Each row below holds a small network's activations on one input, seen along a few directions.
In each table, some parts of the input vary, and every possible input appears once, in random order.
A made-up example of a description, with smaller parts first: one of 6 places along a line, together with either a single point or one of 9 places along a line or (one of 3 separate values, together with one of 5 places around a ring).
Shared parts are said once, and a part with two or three values counts as separate values.

Other details of the inputs shift rows strongly along two fixed directions, in all tables alike. That doesn't count.

Table:
r1: [ 1 -6 -2  4 -2  3  1  3  4  9  2]
r2: [-10  81  20 -60  -2  23  -6  -6  -9 -50 -34]
r3: [  3  -4   7  17  -5   3  -6 -13   9   8   4]
r4: [ 7 -5  6  9  0  3 -3 -3  9 13 -2]
r5: [ 5 -5  6 13 -1  3 -6 -8 12 13  0]
r6: [-2 -5  1  6 -2  7 -1 -4 10 12  3]
r7: [ 0 -7  1  4  5  3 -1  4  9 14  2]
r8: [  1  -3   4  15  -7   6  -4 -10   7   7   4]
r9: [ 4 -4  6 13 -3  4 -5 -9 10  9  1]
r10: [  3 -11  12  13   9  -5  -6 -14  13  15  -6]
r11: [  2 -20 -35 -24   4 -34  18  47 -52 -21  18]
r12: [ 4 -4  1 10 -6  5 -1 -1  5  8  5]
r13: [ -4  -1   0  13 -13   6   2  -7   4   1   8]
r14: [ -7  -4  -1  11  -9   9  -2 -12   7   6   9]
r15: [ 4 -3  2 10 -4  4 -2  0  8 11  2]
r16: [-3 -3 -4  8 -2  9 -1 -4 13 10  2]
r17: [-3 -5 -3  7 -4  9 -2 -2 12  9  0]
r18: [ 0 -9  2  1  5  1  1  6  9  9  0]
r19: [-10  -6  -1  13 -14   8   2 -13  10  -1  10]
r20: [  2 -19 -36 -20   1 -35  21  45 -53 -24  20]
r21: [  0  -9  12  24   2   1  -7 -28  15  12  -2]
r22: [ 2 -7 -1  4  4  1  1  9  4 12  0]
r23: [-4 -9 -1  5 -6  5  1 -5  8  3  6]
r24: [ -8  -3  -4  13 -13   7   3  -8   3   0  10]
r25: [ -2 -10   8  16   2  -3  -6 -19   9   8   0]
r26: [ 5 -5  7 13 -2  3 -5 -9 10 10  2]
r27: [ 12 -21 -28 -27  17 -41  15  49 -49 -15   9]
r28: [  7 -21 -32 -28  11 -35  19  53 -48 -14  12]
r29: [ 1 -4 -1  5 -5  3  1  2  2  5  5]
r30: [  9 -25 -26 -28  25 -47  16  40 -49 -17   2]
r31: [-4 -4 -5  8 -9  6  0 -4  1  3  8]
r32: [ -2   0   6  18 -11   8  -3 -15  10   4   5]
r33: [  0 -11   8  14   5  -4  -5 -16  10  10  -2]
r34: [ 1 -3  1 13 -9  6 -2 -5  4  6  7]
r35: [ -7  83  22 -62   0  19  -5  -2 -11 -50 -35]
r36: [-2 -5 -4  5 -6  5  1  0  2  4  6]
r37: [-11  86  27 -69   1  24  -6 -10  -5 -57 -40]
r38: [10 -5 11 11  8  0 -6 -1 13 17 -4]
r39: [  4 -23 -34 -29  18 -32  18  56 -43 -13   7]
r40: [ 6 -4  7 13  0  1 -7 -8 12 13  0]
r41: [-12  89  22 -63  -2  30  -6 -14  -4 -56 -36]
r42: [ -3 -25 -37 -27   4 -34  20  43 -49 -25  19]
r43: [  0   0   9  20  -9   6  -4 -19  12   5   5]
r44: [ 5 -5  2  3  5 -1  1 12  3 12  0]
r45: [  7 -10  15  16  15  -3  -6 -13  17  19 -10]
r46: [-5 -3 -5 10 -7 11  0 -9  9  4  7]
r47: [  2 -10  11  19   5  -1  -5 -22  14  13  -4]
r48: [ 12 -22 -28 -26  21 -40  14  54 -47 -12   7]
r49: [ 6 -4  4  9 -2  4 -1  1  7 12  1]
r50: [-10   0   0  14 -13  11   0 -17  11   3  10]
r51: [  5 -12  12  12  15  -6  -6  -7  13  17  -7]
r52: [ -8  86  24 -65   9  26  -6  -3  -3 -49 -41]
r53: [-6 -6 -4 10 -9 11 -1 -6  8  4  5]
r54: [  2  -5   5  17  -6   5  -6 -14   9   8   4]
r55: [  3  -9  11  19   7  -2  -6 -21  17  16  -7]
r56: [  1 -10   9  14   7  -4  -7 -15  13  14  -4]
r57: [ -1  -1   7  21 -10   8  -5 -20  13   5   4]
r58: [-1 -7 -1  6 -2  9 -1 -1 11 10 -2]
r59: [ -9  -1  -4  15 -12  13   2 -15  12   2   8]
r60: [ 11 -23 -30 -26  16 -40  15  49 -48 -15   9]
r61: [ -5  -6  10  21  -2   0  -5 -26  13   5   0]
r62: [-5 -5 -1  8 -6  8 -1 -7  9  8  7]
r63: [-4 -4 -1  8 -4  7 -2 -6 11 11  5]
r64: [ 8 -5  7  9  6  1 -3  4  9 15 -3]
r65: [ 4 -2  5 10 -4  6 -4 -6  8  8  1]
r66: [ -4  -7  13  28  -2   3  -5 -34  19  10  -2]
r67: [-4 -6 -3  7 -6 10 -1 -3  9  5  2]
r68: [ -5 -23 -42 -23   1 -31  22  45 -49 -27  18]
r69: [ 8 -3  4  6  5  1 -1  9  5 13 -1]
r70: [-4 -8 -1  5 -4  4  0 -3 11  6  4]
r71: [ 0 -4 -1  6  0  8  0 -3 12 11  0]
r72: [ -5  91  29 -64   2  22 -10  -9  -9 -53 -41]
Each input here is: one of 6 places along a line, together with either one of 2 separate values or one of 10 places along a line.
- Changing only the place on the line of 6 turns r69 into r34. The same change can be made to r18. Which row results? => r42
- Changing only the place on the line of 6 turns r7 into r63. The same change can be made to r45. Which row results? => r55
- Which other rows agree with r36 in the place on the line of 6? List them by row number. => r9, r12, r23, r26, r29, r33, r41, r47, r62, r65, r67
- Change only the place on the line of 6 in r54. List by row number the other rows that result. => r5, r9, r48, r57, r60
- Change only the place on the line of 6 in r59. List by row number the other rows that result. => r16, r41, r46, r52, r71
- Change only the choice among 2 separate values in r25. List by row number the other rows that result. => r21

Table:
r73: [ 4 -9 -4  3  0 -8  0  5 -8  1  5]
r74: [ -3  19  16   4  -7  15  -7 -20  14  -1  -5]
r75: [  3 -10  -5   1  -1  -5   4  10  -5   3   6]
r76: [-4 -6 -8 -6 -1 -7  5  6 -9 -9  4]
r77: [ -8  21  10  -1  -7  15  -4 -20  11  -7  -6]
r78: [ -4  19  14   3  -9  16  -7 -19  13  -3  -4]
r79: [ -2  -6 -10  -2  -3  -6   4   2 -10  -6   5]
r80: [  3 -14  -5   0   9  -8   1   9  -2  10   0]
r81: [ -1  12  12   3  -7  18  -8 -12  19   7  -4]
r82: [ -8  20   7  -2  -8  18  -3 -14  12  -9  -6]
r83: [  5 -16  -5   3  12  -8   1   9   1  13   0]
r84: [ -4  16  17   5   1  11  -8 -22  16   2 -11]
r85: [ -4  -7 -13  -2  -3   0   7  11  -6  -3   5]
r86: [ -8  20  12  -2  -6  15  -5 -21  12  -8  -7]
r87: [ -1  -9  -5   1   5 -11   3   2  -7  -1   4]
r88: [  0  11  17   7   4  11  -7 -20  20   5 -12]
r89: [ -1  -3 -10   0  -6  -1   6  11  -8  -5   8]
r90: [  3  13  20  14   1  12 -10 -21  20  10  -9]
r91: [  0  -6 -11   2  -5   1   6  14  -6   1   8]
r92: [ -4  -5 -10  -5  -2  -6   7   6  -9  -8   5]
r93: [ -2  18  17   4  -5  13  -7 -18  14   0  -6]
r94: [  6 -13  -3   6   4  -8   2  11  -3   9   2]
r95: [ -4  15  15   0  -1  10  -6 -19  15  -2 -10]
r96: [  1 -12  -5   1   7  -9   3   8  -4   5  -1]
r97: [ 1 -7 -4 -1 -1 -7  3  7 -8 -3  6]
r98: [  7   6  18  13   3  15 -11 -14  26  20  -9]
r99: [ 1 -9 -7  1 -3 -4  4 11 -6  1  6]
r100: [ -1  -7  -7  -4   1  -8   2   2 -10  -6   3]
r101: [ 1 -8 -8  2 -4 -3  5 11 -6  2  7]
r102: [ -6  14  10  -1  -5  16  -4 -15  15  -2  -8]
r103: [ -1  -4  -8   2  -4  -5   5   6 -10  -2   9]
r104: [  2 -13  -6  -2   7  -8   2   9  -2   7   3]
r105: [  4  -9  -2   6   4 -10   1   5  -7   5   4]
r106: [ 4 -9 -6 -2  1 -4  1 12 -4  6  6]
r107: [  7 -10  -3   6   3 -10  -1   4  -7   5   2]
r108: [-4 -7 -7 -3  1 -8  4  2 -9 -5  5]
r109: [ 0 -9 -6 -1  3 -9  2  2 -9 -3  3]
r110: [ 0 -6 -6 -2 -3 -6  4  8 -8 -5  7]
r111: [ -6  17   9  -1  -6  17  -3 -14  14  -2  -8]
r112: [ -2  -8 -10  -7   2  -4   3  10  -5   0   4]
r113: [  4  10  19  12   1  12  -9 -18  21   9 -10]
r114: [ -4  13  12  -2  -2  16  -7 -15  17   4  -8]
r115: [ 0 -5 -8  0 -5 -5  5  9 -8 -3  8]
r116: [  2  -6  -7   1  -4  -6   1   5 -10  -3   7]
r117: [ -6  20  12  -2  -7  15  -8 -23  12  -8  -9]
r118: [  1   6  15   9   4  12  -6 -16  22  11 -12]
r119: [ -5  22  10   5 -11  20  -5 -16  13  -3  -3]
r120: [  1 -11  -5   2   4 -11   1   1  -7   0   3]
r121: [  3 -11  -5   3   6 -11   0   1  -7   2   0]
r122: [  5 -11  -2   5   4 -10   2   8  -5   4   3]
r123: [  3 -11  -4   2   1  -6   3  11  -4   5   5]
r124: [  2 -11  -4   4   9 -11   2   3  -5   4   1]
r125: [  6 -11  -3   6   1 -10   0   3  -7   4   5]
r126: [  1  -3 -11   1  -6  -2   3   8 -11  -5   8]
r127: [ -4  13  13   0  -1  13  -5 -14  16   1 -10]
r128: [ -6  -3 -13  -2  -3  -2   6   6 -10  -8   7]
r129: [  7 -12  -3   3   6  -7   0  12  -2  13   2]
r130: [  4 -10  -3   3   2 -10   3   7  -5   2   5]
r131: [  0 -11  -7  -4   6  -6   2  10  -3   5   3]
r132: [ -11  101    2 -122   17  -12   10   34  -68 -106  -42]
r133: [-3 -7 -7 -6  1 -8  5  5 -9 -7  4]
r134: [ -2  -8 -11  -4   1  -3   4  10  -5   2   5]
r135: [ 2 -8 -9  0 -2 -2  3 13 -4  6  8]
r136: [  8 -14  -2   7   7  -8   2  11  -1  11   1]
r137: [  4 -10  -5  -1   3  -5   1  13  -3   8   5]
r138: [ -6  22   8   0  -9  19  -6 -20  12  -8  -7]
r139: [ -5  15  13  -2  -3  15  -5 -16  15  -2  -9]
r140: [ -3  10  14   4   0  12  -5 -16  18   5  -9]
r141: [-2 15  8  5 -9 23 -6 -9 18  7 -3]
r142: [-3 -6 -6 -3  4 -9  4  4 -9 -4  4]
r143: [  5 -13  -3   5   2  -8   3  10  -3   8   4]
r144: [  2  -6  -8   3  -5  -5   3   5 -10  -1   8]
r145: [  5 -13  -4   5   8 -11   0   2  -5   5  -1]
r146: [  0  18  16   5  -8  15  -9 -22  14  -1  -7]
r147: [  3  -9  -3   5   2 -10   2   5  -7   3   6]
r148: [ -3  -7 -14  -4  -1   1   5  13  -5   1   6]
r149: [  1 -11  -4   1   6 -11   3   5  -5   1   1]
r150: [ 10 -12  -2   8   6 -10  -1   4  -5   8   2]
r151: [ 2 -8 -3  0  1 -8  3  9 -7 -1  5]
r152: [  6 -13  -4   3   4  -7   0  11  -1  11   5]
- What is each input in this table made of? => one of 2 separate values, together with one of 5 places along a line, together with one of 8 places along a line
- Changing only the place on the line of 5 turns r151 into r123. The same change can be made to r113. Which row results? => r136
- Changing only the place on the line of 5 turns r115 into r101. The same change can be made to r92. Which row results? => r111
- Changing only the place on the line of 5 turns r122 into r107. The same change can be made to r88. Which row results? => r145
- Change only the choice among 2 separate values in r136. List by row number the other rows that result. => r118
- Change only the place on the line of 8 in r74. List by row number the other rows that result. => r78, r90, r93, r103, r105, r119, r147
- Change only the place on the line of 8 in r83. List by row number the other rows that result. => r80, r104, r112, r114, r131, r134, r148
